Each row below is a small network's average activation on inputs in which a field has the value named, seen along a few directions.
Related values have similar rows: they may be neighbours, one step apart, or belong to one group.
In the rows, zero is written as 500.
Strong random noise was added to every row along 2 fixed directions; ignore it. To show where, here is one row again and again, with new noise each time:
[478 730 517 455 457 489 655 246 481 433 417 388 552 543]
[527 585 517 488 531 481 587 401 480 448 430 490 510 527]
[466 525 479 532 486 501 546 384 430 566 558 433 537 488]
[489 536 492 520 506 494 555 399 447 527 516 458 526 500]


Field BAROL:
daben: [444 296 375 532 583 557 499 648 514 570 567 521 335 506]
lem: [403 395 583 355 515 463 529 473 589 530 707 534 549 550]
gita: [313 315 400 505 538 524 426 475 516 586 688 465 445 547]
lubud: [567 828 559 381 287 671 510 303 582 514 254 285 465 475]
sibiz: [234 611 372 395 326 492 647 204 530 534 685 252 685 602]
bub: [673 723 689 445 662 465 591 432 613 172  62 616 392 618]
feko: [607 441 562 500 669 455 540 609 492 311 285 709 445 555]
nef: [389 577 596 564 218 530 382 422 415 682 627 332 623 367]
mov: [587 756 480 485 360 446 536 394 507 540 555 353 563 392]
perad: [618 507 504 580 476 491 380 721 431 404 441 671 566 347]
kom: [539 660 452 474 533 449 605 498 580 359 374 497 502 656]
The values of BAROL form a line.
Question: A walk along BAROL starts at lem and steps to its neighbour sibiz. Put daben, bub, nef, perad in the order it reaches them.
Answer: daben, bub, perad, nef
Question: Fewest steps between lubud and feko?
Answer: 5

Field SAPOR:
moni: [478 784 705 337 432 602 518 345 806 397 380 376 494 597]
kuvad: [558 764 474 624 412 594 435 404 351 591 535 385 480 370]
vuni: [486 655 449 376 411 402 647 440 453 224 371 636 671 482]
birut: [207 480 492 437 486 551 689 186 441 450 439 375 438 624]
voge: [510 344 348 515 790 505 530 584 567 345 473 594 325 545]
gaf: [619 586 581 376 488 446 654 526 730 500 250 445 317 633]
rok: [551 732 460 307 362 606 650 484 730 468 394 400 491 532]
fomu: [563 808 647 458 574 366 692 288 484 297 557 517 580 512]
tubi: [459 364 501 590 509 343 400 459 369 555 701 548 722 409]
guda: [541 281 464 695 451 623 270 529 280 872 706 462 484 215]
zepu: [457 344 411 401 543 446 592 497 465 516 493 461 534 775]
subit: [606 605 602 606 426 476 318 743 505 316 199 622 524 503]
The values of SAPOR form 4 separate groups.
Question: List the group mates of vuni, in the order listed.
Answer: fomu, tubi
Question: List the group mates of gaf, in the order listed.
Answer: moni, rok
Question: List the group mates of subit, in the order listed.
Answer: kuvad, guda
